A small network was shown many inputs. Here are its activations along a few directions, one row for each input.
In each table, some parts of the input vary, and every possible input appears once, in random order.
A made-up example of a description, with smaller parts first: values(2) and (point or line(11) or (line(4) and ring(5))).
Shared parts are said once, and a part with two or three values counts as separate values.
In the rows, zero is written as 128.

Other details of the inputs vary at random and push rows far along two fixed directions, the same in every table; ignore that.

A family of inputs:
r1: [167 135 179 164 136 116  95 126 110 138 133]
r2: [160 127 148 155 130 136  65 116 114 151 141]
r3: [104 177 127 124 137 109 140  78 144  90 158]
r4: [127 152 150 123 136 114 136  85 130 110 147]
r5: [167 121 175 178 137 121  98 111 126 140 129]
r6: [144 118 156 158 135 144  69 130 107 131 164]
r7: [152 122 168 157 120 143  77 120 112 145 148]
r8: [ 85 157 101  64 114 120 142  82 143  94 135]
r9: [148 142 173 147 141 109 104  76 115 114 166]
r10: [132 104 104 127 130 136 173 199 131 161  86]
r11: [ 83 130  39  80 110 141 175 172 157 138 103]
r12: [ 90 158 116 106 134 121 155  90 142  83 140]
r13: [117  88  99 117 132 143 174 209 124 150  88]
r14: [149  78 115 142 127 134 160 187 124 172  86]
r15: [133 100 115 140 115 156 122 193 124 163 124]
r16: [ 38 196  45  21  99 117 198  66 171  72 133]
r17: [137  78  94 137 135 137 173 221 122 171  95]
r18: [102 178 124  99 125 107 162  89 141  92 128]
r19: [166 130 180 162 138 120  97 122 111 142 135]
r20: [ 90 175  99  98 113 111 185  73 164  89 100]
r21: [157 113 186 154 139 128  91 120 106 133 131]
r22: [148  81 114 139 128 140 166 200 128 172  78]
r23: [131 138 135 142 122 110 141  89 143 116 118]
r24: [142 137 154 137 130 112 127  89 123 119 136]
r25: [131  78  81 150 136 136 174 224 135 170  91]
r26: [ 74 169  88  88  98 130 163  74 150  97 113]
r27: [155 120 163 174 150 121  97 127 121 138 163]
r28: [132  97 107 109 121 143 127 171 125 153  98]
r29: [138  88 119 136 120 156 119 184 120 153 113]
r30: [158 113 158 143 131 137  63 124 101 128 142]
r31: [ 89 166  90  71 105 125 149  81 150 101 127]
r32: [131 105 104 131 135 134 167 207 126 161 100]
r33: [101 200 145 104 132  98 138  55 135  74 165]
r34: [142 124 143 151 127 115 130  97 136 130 121]
r35: [133  87  90 150 139 141 170 222 138 169  93]
r36: [ 90 182  96  95 110 106 186  74 164  79  97]
r37: [156 122 156 142 131 134  67 127 114 149 160]
r38: [121 115  83 138 132 133 175 210 141 145  90]
r39: [141 127 154 165 130 141  72 131 113 142 167]
r40: [136 100 101 120 124 145 123 162 131 154  92]
r41: [161 173 232 164 156  96  46  14 102  91 230]
r42: [139  88 108 138 139 138 165 213 124 169 100]
r43: [127  84 112 123 132 144 165 202 124 155  81]
r44: [149 150 192 152 149 102  79  54 107 108 201]
r45: [ 47 181  46  36 109 125 179  79 159  56 123]
r46: [ 77 165  95  79 101 135 163  88 152  98 131]
r47: [149 115 155 137 134 135  59 138  99 125 160]
r48: [ 84 158 105  92 117 121 177  72 156  81  96]
r49: [138 137 150 146 127 116 130  88 141 119 124]
r50: [149 115 161 149 129 145  73 134 109 130 164]
r51: [117  98  88 101 117 145 134 182 123 135  98]
r52: [ 87 156 101  82 104 134 153  81 143  89 122]
r53: [ 93 149 103 102 108 134 140  84 137  99 116]
r54: [133  76  86 149 137 136 168 213 134 172  99]
r55: [167 121 180 162 140 121 101 117 113 142 137]
r56: [148 115 160 133 138 129  65 134 104 141 163]
r57: [163 116 176 160 145 123 102 120 112 142 151]
r58: [146 123 159 143 139 116 117 102 117 131 152]
r59: [160 115 150 152 133 138  60 118 104 130 133]
r60: [147 117 150 142 143 130  60 133 111 140 164]
Description of these inputs: line(5) and (point or ring(5) or line(6)).
Question: The inputs of r2 and r31 match in every part but the line(5) part. If r49 is changed in the same way as r2 into r31, which row does it become?
Answer: r22
Question: The inputs of r9 and r17 match in every part but the line(5) part. If r46 is changed in the same way as r9 into r17, which row does it become?
Answer: r15
Question: Which other rows agree with r6 in the line(5) part? List them by row number.
Answer: r3, r11, r12, r25, r27, r35, r38, r39, r45, r54, r60
Question: Which other rows does r19 become when the line(6) part takes its other values? List them by row number.
Answer: r1, r14, r22, r24, r55
